A small network was trained on made-up records. Each row is its average activation on records with the value named, seen along a few directions.
Values that are neighbours, or in one group, have similar rows; names and order tell nothing.
(in the rows, 500 means zero)
Random noise pushes rows far along 10 fixed directions. That doesn't count. These rows show it; they differ only by the noise:
[631 522 483 530 646 320 653 432 433 505 455 522 612 562 567 689 523 556
 435 375 397]
[391 570 452 647 523 369 750 624 535 348 431 351 554 501 580 440 352 261
 659 496 403]
[588 606 551 680 659 379 467 525 565 491 497 610 555 592 569 581 594 383
 500 561 445]
[648 489 683 457 448 609 264 332 342 445 549 401 482 479 445 472 679 522
 326 406 623]
[544 639 486 547 446 541 353 549 555 515 597 530 569 522 546 431 457 552
 573 555 327]
[400 415 512 382 202 630 552 580 491 345 689 431 606 402 522 342 441 579
 741 432 291]
[514 598 368 515 360 479 471 497 641 437 546 213 387 501 455 415 284 154
 779 265 339]
[386 611 488 603 483 408 776 824 583 548 580 534 537 507 684 375 349 337
 673 659 209]
[417 512 628 509 595 481 703 542 352 438 472 554 685 495 619 468 509 665
 466 620 450]
[542 402 398 438 580 375 664 405 335 444 337 359 451 582 458 609 497 420
 369 430 594]
[407 370 613 649 397 500 398 413 604 185 608 594 589 473 451 527 724 281
 700 403 573]
[345 435 446 609 576 407 330 417 500 606 498 854 389 615 464 645 704 309
 264 671 685]


DUVAT, 15 values:
duv: [643 213 166 374 455 393 571 438 524 443 385 481 411 558 331 696 510 590
 531 452 613]
foli: [577 548 506 519 634 407 548 467 510 448 312 265 448 602 466 482 424 319
 538 362 593]
ganeg: [358 341 382 606 482 457 701 629 578 249 342 510 634 476 538 503 558 565
 597 666 581]
pego: [492 395 273 487 477 444 597 459 383 343 369 425 498 491 381 531 396 675
 356 538 641]
dar: [734 557 176 564 427 416 316 650 633 383 512 535 628 597 447 590 515 689
 553 585 352]
puse: [369 466 319 304 517 566 412 448 574 709 501 662 469 504 391 502 311 743
 484 525 480]
fir: [325 428 387 433 254 556 650 580 557 538 601 314 403 375 498 390 369 411
 553 396 423]
dorot: [631 675 691 401 414 727 394 521 613 704 732 461 416 393 571 366 493 534
 578 419 297]
paz: [538 765 595 581 676 571 266 461 442 560 331 568 558 510 469 430 472 710
 342 759 602]
luv: [623 476 450 593 349 437 386 641 587 693 625 581 233 461 537 622 703 278
 263 457 497]
mevis: [593 434 565 584 462 433 509 383 401 366 484 335 452 351 428 560 529 477
 376 252 656]
risan: [501 615 483 620 592 357 488 541 594 619 371 486 363 574 486 576 458 198
 410 434 617]
zalus: [214 541 580 757 544 443 673 704 581 485 443 559 435 400 618 354 365 196
 481 738 648]
talav: [331 402 655 736 370 429 445 497 512 413 610 784 645 377 550 639 713 408
 361 403 630]
mutul: [419 490 252 610 524 329 644 445 605 486 420 483 511 426 496 676 440 417
 514 344 503]
The values of DUVAT form 3 separate groups.
- Which other values are in the same group as talav? Give them in the order they are listed. => foli, dar, paz, risan
- Which other values are in the same group as duv? Give them in the order they are listed. => pego, puse, mevis, zalus

LETUT, 15 values:
kaz: [603 547 273 568 460 374 611 663 542 496 378 296 411 583 534 516 410 350
 449 551 425]
duti: [396 626 345 444 537 515 547 589 524 580 411 440 489 575 490 346 192 565
 704 678 426]
laz: [739 459 353 426 538 497 420 345 615 502 483 356 436 578 375 681 482 457
 711 225 472]
pob: [383 481 592 591 515 459 668 465 454 271 393 328 522 433 482 483 539 340
 553 394 587]
ziri: [578 451 615 405 516 647 517 659 457 534 586 423 456 486 540 337 517 639
 485 698 478]
vomil: [552 355 509 404 502 496 498 484 473 488 511 617 523 585 520 607 659 552
 542 501 482]
kib: [363 460 624 642 298 554 346 539 448 421 546 566 481 420 460 358 562 366
 387 555 609]
sove: [314 571 627 503 534 479 554 425 543 622 499 572 468 456 531 513 463 309
 605 370 505]
bubom: [471 467 360 420 591 493 593 395 440 530 338 306 334 526 457 451 342 433
 499 486 630]
buso: [531 422 631 492 568 541 552 524 429 519 570 630 457 466 518 561 722 526
 335 656 607]
zazon: [389 414 448 411 571 483 598 535 447 517 494 620 522 555 475 506 478 557
 522 626 495]
delo: [583 238 585 425 420 462 627 547 404 346 584 462 554 478 480 508 703 448
 480 409 556]
zegez: [619 512 577 627 408 513 510 585 462 141 399 221 513 451 442 354 547 352
 502 473 622]
duniv: [472 462 682 329 579 763 470 502 623 493 546 623 491 547 486 357 547 640
 764 670 489]
gos: [482 289 374 472 636 384 654 333 347 208 187 345 652 590 411 654 570 594
 449 524 744]
The values of LETUT form 3 separate groups.
- Which other values are in the same group as bubom? Give them in the order they are listed. => laz, ziri, buso, duniv
- Which other values are in the same group as kib? Give them in the order they are listed. => duti, zazon, delo, zegez
